Here are a small network's activations along a few directions, averaged over the inputs that share one value of a field.
Related values have similar rows: they may be neighbours, one step apart, or belong to one group.
(in the rows, 500 means zero)
Strong random noise was added to every row along 2 fixed directions; ignore it. To show where, here is one row again and again, with new noise each time:
[574 553 470 492 571 680 584 504 472 515 489 421 481 468 469 454 395]
[611 566 502 453 595 605 573 496 496 538 471 445 462 428 524 415 328]
[516 517 495 608 573 782 398 577 533 499 581 551 720 604 363 621 668]
[590 560 476 470 577 650 599 495 473 523 475 415 453 444 494 427 350]


Values of G:
g9: [452 547 375 434 577 596 310 518 490 659 584 438 590 541 555 545 515]
g17: [334 432 417 552 431 466 520 547 441 361 454 468 545 584 384 523 620]
g18: [418 382 456 666 264 564 474 562 540 314 613 539 556 612 250 525 703]
g7: [486 547 423 601 390 961 563 419 454 524 610 304 442 654 302 685 632]
g3: [210 449 399 620 358 380 491 587 423 388 414 488 408 541 492 498 668]
g14: [547 392 678 525 475 339 297 596 728 452 585 784 776 618 438 604 655]
g10: [561 433 411 452 399 637 824 428 326 438 462 262 333 452 426 426 352]
g6: [250 441 209 608 338 877 892 467  94 272 459  99 342 629 248 556 634]
g13: [488 655 476 358 692 258 469 485 414 661 415 422 228 315 783 422 310]
g4: [407 495 492 433 598 304 487 511 438 562 344 503 469 422 690 474 513]
g12: [630 481 586 554 519 677 426 389 552 644 579 556 619 649 461 646 593]
g19: [428 456 454 488 351 311 407 578 570 382 521 630 543 512 460 460 602]
g11: [314 489 436 481 448 350 671 492 351 358 310 451 309 336 621 366 377]
g2: [542 534 494 619 566 691 288 539 541 622 677 535 703 658 374 705 669]
g15: [358 576 481 486 651 393 397 518 497 594 483 563 572 411 683 497 556]
g5: [646 487 724 498 392 148 482 477 710 423 446 697 369 449 613 364 338]
g16: [573 417 594 547 472 587 558 438 583 463 602 511 551 566 371 648 656]
g20: [635 415 681 531 378 333 423 456 735 447 565 759 679 467 480 505 530]
g8: [614 523 562 403 563 459 572 443 505 585 552 435 413 444 527 418 382]
g1: [444 495 498 593 629 689 116 649 538 574 579 719 929 701 403 765 873]
The values of G form a 4 by 5 grid.
Question: How many steps from neighbour to neighbour lead from g5 to g1, at the fewest?
Answer: 5
A value of G combines one of 4 hidden first parts with one of 5 second parts; all combinations occur once.
Question: g8 and g10 share the first part; g8 and g12 share the second. Which value has the first part of g12 and the second part of g10?
Answer: g16
Question: g11 and g3 share the first part; g11 and g14 share the second. Which value has the first part of g14 and the second part of g3?
Answer: g18

Values of U:
u2: [541 475 596 490 393 237 491 557 604 424 510 575 414 487 503 399 406]
u5: [487 449 477 459 561 481 481 526 440 515 477 481 591 499 506 522 518]
u9: [709 559 620 456 461 545 533 417 619 625 543 500 422 492 508 508 338]
u3: [302 489 304 682 502 943 507 567 323 496 629 347 674 674 254 666 759]
u12: [778 586 562 414 647 516 408 466 563 655 498 545 440 457 560 375 304]
u11: [403 519 311 723 532 913 345 594 399 528 656 431 745 706 298 743 807]
u1: [438 626 433 527 634 705 317 554 509 636 552 526 579 557 558 669 652]
u4: [281 469 268 547 321 588 682 510 316 306 467 241 286 531 392 485 500]
u19: [577 409 639 513 427 462 589 449 564 428 491 556 555 504 428 551 499]
u7: [421 411 512 576 381 560 496 536 565 359 596 549 604 645 338 582 678]
u10: [569 428 559 503 482 510 558 506 500 470 527 525 580 569 437 490 548]
u15: [430 515 562 440 640 344 363 530 471 573 440 591 656 411 628 553 617]
u17: [492 423 495 505 306 543 793 421 488 349 466 398 299 500 408 405 458]
u6: [637 497 527 467 463 675 688 395 527 480 538 411 392 513 422 498 461]
u18: [341 435 405 543 455 520 500 549 401 463 544 456 568 525 438 539 570]
u8: [532 618 574 419 740 346 303 483 555 674 465 612 614 345 784 480 384]
u16: [456 406 485 633 237 626 607 525 551 338 491 430 403 592 242 534 667]
u13: [761 536 767 344 699 158 345 492 755 644 483 761 556 429 743 362 220]
u14: [284 543 306 522 423 404 517 489 347 427 376 458 354 400 587 468 519]
u20: [191 467 281 626 450 677 579 523 270 379 432 373 472 566 408 570 769]
The values of U form a 4 by 5 grid.
Question: How many steps from neighbour to neighbour lead from u20 to u9, at the fewest?
Answer: 6
A value of U combines one of 4 hidden first parts with one of 5 second parts; all combinations occur once.
Question: u1 and u20 share the first part; u1 and u9 share the second. Which value has the first part of u9 and the second part of u20?
Answer: u17
Question: u19 and u16 share the first part; u19 and u5 share the second. Which value has the first part of u5 and the second part of u16?
Answer: u4
Question: u13 and u12 share the first part; u13 and u3 share the second. Which value has the first part of u3 and the second part of u12?
Answer: u11
Question: u10 and u2 share the first part; u10 and u15 share the second. Which value has the first part of u15 and the second part of u2?
Answer: u14
